A small network was shown many inputs. Here are its activations along a few directions, one row for each input.
Each table varies a few parts of the input and shows all the possible inputs, shuffled.
A made-up example of a description, with smaller parts first: one of 3 separate values, together with either a single point or one of 9 places around a ring or (one of 6 places along a line, together with one of 8 places around a ring).
Shared parts are said once, and a part with two or three values counts as separate values.

Other details of the inputs vary at random and push rows far along three fixed directions, the same in every table; ignore that.

Rows:
R1: [ -5  -9 -34 -18 -49  12   2  -6  -9   1  16]
R2: [-20  -1  14  -8  -4 -20  13   0  25 -38  34]
R3: [ 15  20  27   3   8   0 -24   0   2   5 -26]
R4: [ 18   0 -27   8  17   6  24   2  -7  13 -36]
R5: [ 11  -6 -35 -20 -25  11 -14 -10  -9  21  -4]
R6: [  0 -21 -20 -16 -36   4  15 -12   3 -12  37]
R7: [ 19  -4 -32 -12 -10   5   9  -4  -7  23 -17]
R8: [-15  13  39  22  14  -5   1  16   8  -4   3]
R9: [ 11  -1   1 -22 -17   0 -34 -15  -5  14 -15]
R10: [ -1 -17 -26   8   2   5  33   0 -10  -6  21]
R11: [ -9   1 -28  19  15  -1  35   6   0   5  -6]
R12: [-17   3  24  20  38 -25  42   8  17 -26  22]
R13: [-13   2  33  -7  -3  -1 -21   5  10 -19  12]
R14: [ -4  -1 -24 -19 -46  -6  17 -12  12 -12  24]
R15: [ 18   8  11  11  21  -5   9  -2  -2   9 -12]
R16: [  2   1  19  -6 -13  -3 -59 -13   0   9   5]
R17: [ 12   9  -7  12  23  12 -12   2 -10  18 -38]
R18: [ -4  -9 -16   7  20   7  32   5 -16   0  -1]
R19: [ 11  -1 -12   9  10  17  28   6  -8   4 -19]
R20: [-14  -3   4  22  18   3  20  13   0 -16   8]
R21: [-21   3  35  11   3 -10 -22  13   7 -11  30]
R22: [  8   7  21  -1  -1   8 -16   7  -5  16  -7]
R23: [  3  12  27 -13 -20 -11 -32  -3  12   0  13]
R24: [  7  -3 -22   3  22  18  23   9 -19   4 -23]
R25: [-15 -14   4   5  -7 -25   8  -5  21 -23  41]
R26: [ -2   3  -4   7  30   4  -2   4  -2   2 -20]
R27: [ -4  -3 -20  -6 -25  -7   8  -3   7   1   4]
R28: [ -4   9  27  14  37  -2 -25   2  -5  13 -22]
R29: [  1   2  25  -5   2   6 -16  -1  -7   5  -6]
R30: [ 12   1  -4 -29 -23   5 -41 -12  -3   7 -21]
Description of these inputs: one of 5 places around a ring, together with one of 6 places around a ring.

Rows:
R31: [ -4 -15 -40 -27 -51  11  14 -12  -9  -3  24]
R32: [  7   7  14 -13  -9 -11 -47 -10   7  12 -16]
R33: [-17  -6  -6 -11 -14 -22  -1 -12  21 -19  27]
R34: [  8  11  29 -19 -13   0 -47 -11   3   3 -16]
R35: [ 32   2 -33 -26 -14  20   1 -13 -12  23 -38]
R36: [-1  0 -5 26 32 -2 13  5 -2  4 -8]
R37: [ -6   6  35  -4   2 -14 -25  -1  14 -13   3]
R38: [  3  12  24  -9 -17   8 -43   4 -11  15  -5]
R39: [  8   0 -14   9   0   0  51   6   0  -8   5]
R40: [  6  -4   0  -5  -3  19 -28   0 -18  14 -17]
R41: [-12   2  24   8  15   4 -27  11  -6  -4   5]
R42: [-11  -4   3  19  33   9  18  11 -11  -2  -4]
R43: [-24  -7   5  20  17   1  11  12   2 -20  20]
R44: [ 22  -3 -31   5  20  15  14  -5 -23  28 -34]
R45: [  4 -15 -48 -33 -48   3  17 -18   7 -17  19]
R46: [-17 -12  -7  -4 -15 -11  -7  -5  13 -17  38]
R47: [  1  14  45   4   2  -7 -13   2   7  -4   6]
R48: [-17  -5  -9  -6 -18 -21  -3 -10  23 -22  26]
R49: [  8   9   4   0 -13  16 -21   4 -12  19 -18]
R50: [  3   8  -6  14  35 -13  19   6   6   7 -19]
R51: [ 9 10 14 15 22  0 33 12  1  1 -5]
R52: [ 15  -1 -23   4   6  19  25   7 -21  25 -26]
R53: [  0   3  21  14  10  -8  28  11  10 -10   9]
R54: [-17 -10   2  20  20 -15  17   5  13 -12  23]
What is each input in this table made of?
> one of 4 separate values, together with one of 6 places around a ring
Changing only the choice among 4 separate values turns R36 into R44. The same change can be made to R48. Which row results?
> R33
Which other rows does R49 become when the choice among 4 separate values takes its other values? List them by row number.
> R31, R38, R52
Which other rows does R39 become when the choice among 4 separate values takes its other values? List them by row number.
> R47, R51, R53
